Each row below holds a small network's activations on one input, seen along a few directions.
Each table varies a few parts of the input and shows all the possible inputs, shuffled.
Descriptions start from the smaller parts, as in this example, which fits no table here: one of 5 places around a ring, together with either a single point or one of 9 places along a line or (one of 2 separate values, together with one of 6 places along a line).
Shared parts are said once, and a part with two or three values counts as separate values.

Other details of the inputs vary at random and push rows far along two fixed directions, the same in every table; ignore that.

Rows:
r1: [-47 -35  50  13 -35  13 -24   9 -51 -46  49  24 -36]
r2: [ 29   2 -32 -16  62 -18  34  12  46 -15 -20 -58 -20]
r3: [-45 -19  43   7 -35  12 -22  11 -43 -22  43  38 -17]
r4: [-50 -34  43  15 -35  11 -18   5 -58 -45  52  22 -33]
r5: [ -8 -34 -10 -13  57  -6  29  32  18 -45  22 -48 -44]
r6: [ 43  33 -44 -17  49 -22  37 -10  51  20 -44 -54  13]
r7: [-10   5  21  -4 -30   5 -12 -10 -14   9  15  28   5]
r8: [ 32  32 -38 -23  55 -16  33   4  60  28 -45 -52  18]
r9: [ -7  29  16  -5 -41  12 -18 -12 -15  21  -8  24  19]
r10: [  8   6   4  -4   4 -12   2  -6   9   2   1   1  -2]
r11: [ 15  58   3   4 -54  10 -15 -45   3  49 -32  23  53]
r12: [ -5 -23   6  24 -23  25 -28   9 -30  14 -13  25  19]
r13: [-48 -74  17  -5  25   5   3  47 -35 -92  79  -8 -88]
r14: [ 36  19 -35 -23  61 -21  39  -1  64  25 -35 -49  13]
r15: [ -2 -25 -29  -3  58 -20  31  20  29 -37  24 -41 -40]
r16: [ -6  12  19   5 -34  -4 -11 -20 -22   8  12  27  11]
r17: [-12  10  10   6 -36   6 -14 -16 -17  -5  16  24   4]
r18: [  8  41   9  -7 -34   0 -12 -19   3  44 -18  31  37]
r19: [  8  -7  -2  20 -32  27 -31   2 -27  25 -24  31  27]
r20: [-12 -33 -19   1  59 -15  31  23  23 -45  29 -42 -43]
r21: [-44 -66  28   8  27  -5   4  36 -27 -78  65 -10 -72]
r22: [ 16   7 -34  -6  52 -14  34   3  46  -5 -16 -53  -4]
r23: [ 15  25  -3 -13  -7   5   4 -12  14  20 -20  -6  16]
r24: [-27 -20  33   5 -33   6 -22   2 -38 -36  37  29 -27]
r25: [  9  -5   0  21 -46  23 -37  -4 -31  33 -24  48  34]
r26: [ 29  18 -32 -14  35 -22  25  -7  32   4 -20 -33   2]
r27: [ 23  14 -36 -23  50 -16  27  16  42   1 -19 -36  -7]
r28: [ 11   6   9  26 -47  22 -34 -14 -23  55 -35  50  56]
r29: [ 24   3 -11  19 -23  13 -23  -4  -8  47 -33  33  44]
r30: [ 17  56  16   4 -51  -3 -12 -49  -1  64 -36  31  64]
Description of these inputs: one of 5 places around a ring, together with either a single point or one of 5 places along a line.
Q: Changing only the place on the ring of 5 turns r28 into r19. The same change can be made to r3. Which row results?
A: r9
Q: Change only the place on the ring of 5 in r21. List by row number the other rows that result.
A: r1, r2, r10, r24

Rows:
r31: [-27 -22  11   1 -14   3  -5   6 -26 -30  42  18 -26]
r32: [ -3  34  24  -3 -49  17 -17 -28  -6  26 -11  19  29]
r33: [-34 -80   5  32   5  30 -22  46 -50 -56  37  11 -44]
r34: [ 10   4 -22  -7  50 -18  30  11  30   0  -8 -39  -7]
r35: [ 24  23 -25 -27  34  -9  24   4  46  13 -18 -29   2]
r36: [-29   7  27   6 -51  12 -23  -5 -42  -4  29  41  -4]
r37: [ 34   9 -25  -8  41 -25  23  -6  41   3 -21 -33  -2]
r38: [ 24   9 -12 -23  38 -12  23   3  34  -2 -16 -36 -11]
r39: [  1 -56 -31  10  43  10   0  50  -4 -27   8  -9 -30]
r40: [-26 -11  33  -4 -16   8  -7   5 -16 -10  26  14 -12]
r41: [ 30  21 -25 -13  36 -20  25  -3  30  12 -28 -37   3]
r42: [  7   5 -24 -20  40 -14  21  16  29 -14  -2 -29 -16]
r43: [ 27  16 -22 -20  42 -21  24   2  35   2 -28 -38  -1]
r44: [-33 -32  22   8  -7   1  -1   7 -27 -29  41  13 -23]
r45: [  9  50   7  -3 -42   7 -13 -34   3  40 -33  14  46]
r46: [  9  36  10  12 -46   6 -17 -40   1  34 -20  24  39]
r47: [ 11  51   3   5 -43   7  -9 -36  -1  43 -30  12  45]
r48: [-16   6  23   9 -47   6 -24 -15 -24   0  24  44   3]
r49: [  2 -64 -17  14  38   8  -4  45 -17 -33   5 -10 -34]
r50: [ 18  33   8  -2 -36  -3  -8 -36  -5  34 -22  20  36]
r51: [  6  -6 -24  -3  33  -9  24  -1  22 -16   0 -37 -12]
r52: [  1  37  16  -5 -30  -2 -10 -23   3  40 -22  20  40]
r53: [ -9 -38   4  24  -6  19 -23  23 -27   7   0  25   6]
r54: [-36 -35  32  17 -13   0 -12   8 -29 -34  48  23 -29]
Q: Describe the family of inputs behind these rows.
A: one of 4 separate values, together with either a single point or one of 5 places along a line
Q: Changing only the choice among 4 separate values turns r39 into r53. The same change can be made to r35. Which row results?
A: r40
Q: Change only the place on the line of 5 in r48. List by row number the other rows that result.
A: r31, r35, r36, r42
Q: Change only the choice among 4 separate values in r41. List by row number the other rows that result.
A: r34, r36, r47
Q: Which other rows agree with r50 in the choice among 4 separate values? List them by row number.
A: r37, r38, r41, r43, r49
Q: Change only the place on the line of 5 in r45. List by row number the other rows that result.
A: r32, r46, r47, r51

Rows:
r55: [-15 -61  -1   2  48   4   4  65 -20 -54  33 -12 -72]
r56: [-45 -16  54   3 -36  16 -23   1 -46 -13  60  45 -10]
r57: [-44 -23  26  14 -38 -11 -26  -3 -48 -33  59  42 -29]
r58: [-40 -23  46  13 -29 -13 -16 -10 -38 -21  32  32 -12]
r59: [ 17  15 -37 -13  41  -8  45  -6  39  -2 -20 -56 -11]
r60: [-49  -3  49   4 -45  29 -34  -1 -50 -32  40  30 -17]
r61: [-24   2  39  -9 -30   9 -17  -4 -29 -19   4  10  -1]
r62: [-28 -10  53  -8 -33   3 -18  10 -29 -10  21  20 -18]
r63: [-23 -57  27  35 -38  24 -36   2 -47 -35  39  35 -21]
r64: [-45  -7  47   0 -47  18 -18  11 -34 -18  40  38 -31]
r65: [ 31   3 -15  -2  49 -29  34  -9  42  -9 -23 -56  -1]
r66: [ 28  38 -12   1 -19   4  -6 -10  20  78 -48  23  78]
r67: [-38 -25  58  -4 -35   1 -15   3 -45 -17  43  38  -8]
r68: [ -4 -66 -16  -8  52   3  12  42   7 -33  29 -12 -35]
r69: [-18 -25   8 -14  51  -2  15  37  13 -37  35 -36 -56]
r70: [ 10  44  17  18 -56   5  -5 -48   3  34 -15  27  40]
r71: [ -7 -55 -20  -8  44  17   1  39   2 -52   9 -27 -42]
r72: [-31   0  21  13 -27  -4  -4 -18 -16  -5  25  33  -4]
r73: [ 43 -12 -41  17  57 -13  25  12  27  -6 -25 -36  -7]
r74: [ 14  44  11 -16 -40  -2  -6 -30   8  46 -13  40  47]
r75: [ 30  24 -14  10 -25   1 -21 -39  18  70 -49  33  63]
r76: [ 16  43 -12  -8 -39  -2  -7 -34  -7  30 -18  -1  27]
r77: [ -2 -64 -31   2  49   9  14  30   0 -45  13 -44 -48]
r78: [ -6   3  13  16 -40  -6 -18 -17 -24 -18  31  18  -6]
r79: [-21 -69 -12  21  55 -13   9  43 -23 -59  39  -5 -62]
r80: [ 25  22 -13  11 -25  14  -8 -19 -21  38 -41  13  33]
r81: [ 29 -12 -42  22  49 -11  22  16  39   3 -26 -47  10]
r82: [ 23   2 -36 -29  56 -30  33  17  39  -3   8 -34 -12]
r83: [ 20  -9 -37  -9  63  -7  21  44  44   9 -29 -45  -7]
r84: [ 19  47 -12   3 -33  20 -22 -14   8  57 -63  13  70]
r85: [ 23  25 -29 -11  44  -6  31 -13  36  14 -24 -59   5]
r86: [ 24   2 -27  -5  32   8   5  19   6  -3 -33 -15   0]
r87: [ 13 -20 -48  12  68 -24  26  25  42   5 -22 -39   2]
r88: [  7  29  16  -6 -33  -1  -1 -34 -11  27 -29  -6  30]
r89: [ 29  68  -1 -22 -41  -7 -15 -26  18  63 -36  19  43]
r90: [ -8 -19  20   9 -21  12 -19  14 -43   5  17  51   5]
r91: [ 19   3 -40 -11  63 -35  35  -2  52  -9  -8 -36 -12]
r92: [ 11  49   0 -17 -33   8 -10 -25   9  17 -29  15  30]
r93: [ 14  35  -9  -8 -27   2   4 -31   4  20 -20  -3  20]
r94: [-47 -40  24  31 -49  32 -31  15 -68 -24  31  25 -13]
r95: [ 13  59   0 -17 -49   5 -22 -29  -4  31 -27  20  40]
r96: [ 26  18 -27 -31  48 -17  28  14  53   1 -19 -35 -17]
r97: [ 18  43  12  13 -56  -1 -14 -48   1  28 -15  30  41]
r98: [ 12  56   9   7 -25  -8  -9 -50  17  65 -29  22  58]
r99: [-39 -20  50  31 -43  15 -26 -13 -48 -35  56  29 -21]
r100: [-40 -39   3 -10  35   8  21  39  -7 -81  44 -28 -69]
r101: [ 33 -20 -38 -18  61  -2  14  32  50   9 -28 -40 -16]
r102: [ 26  24 -31 -25  51 -18  47   2  60  23 -19 -31  13]
Q: Changing only one part turns r83 into r94. The same change can be made to r55. Which row results?
A: r80
Q: Describe the family of inputs behind these rows.
A: one of 6 places around a ring, together with either one of 3 separate values or one of 5 places along a line
Q: Change only the choice among 3 separate values in r90. List by row number the other rows that result.
A: r66, r68
Q: A walk changes only the place on the ring of 6. It starts at r59 and steps to r100. List the rest of the walk in order.
A: r64, r102, r72, r70
Q: A walk changes only the place on the line of 5. It starts at r82 and steps to r74. List the rest of the walk in order.
A: r102, r56, r67
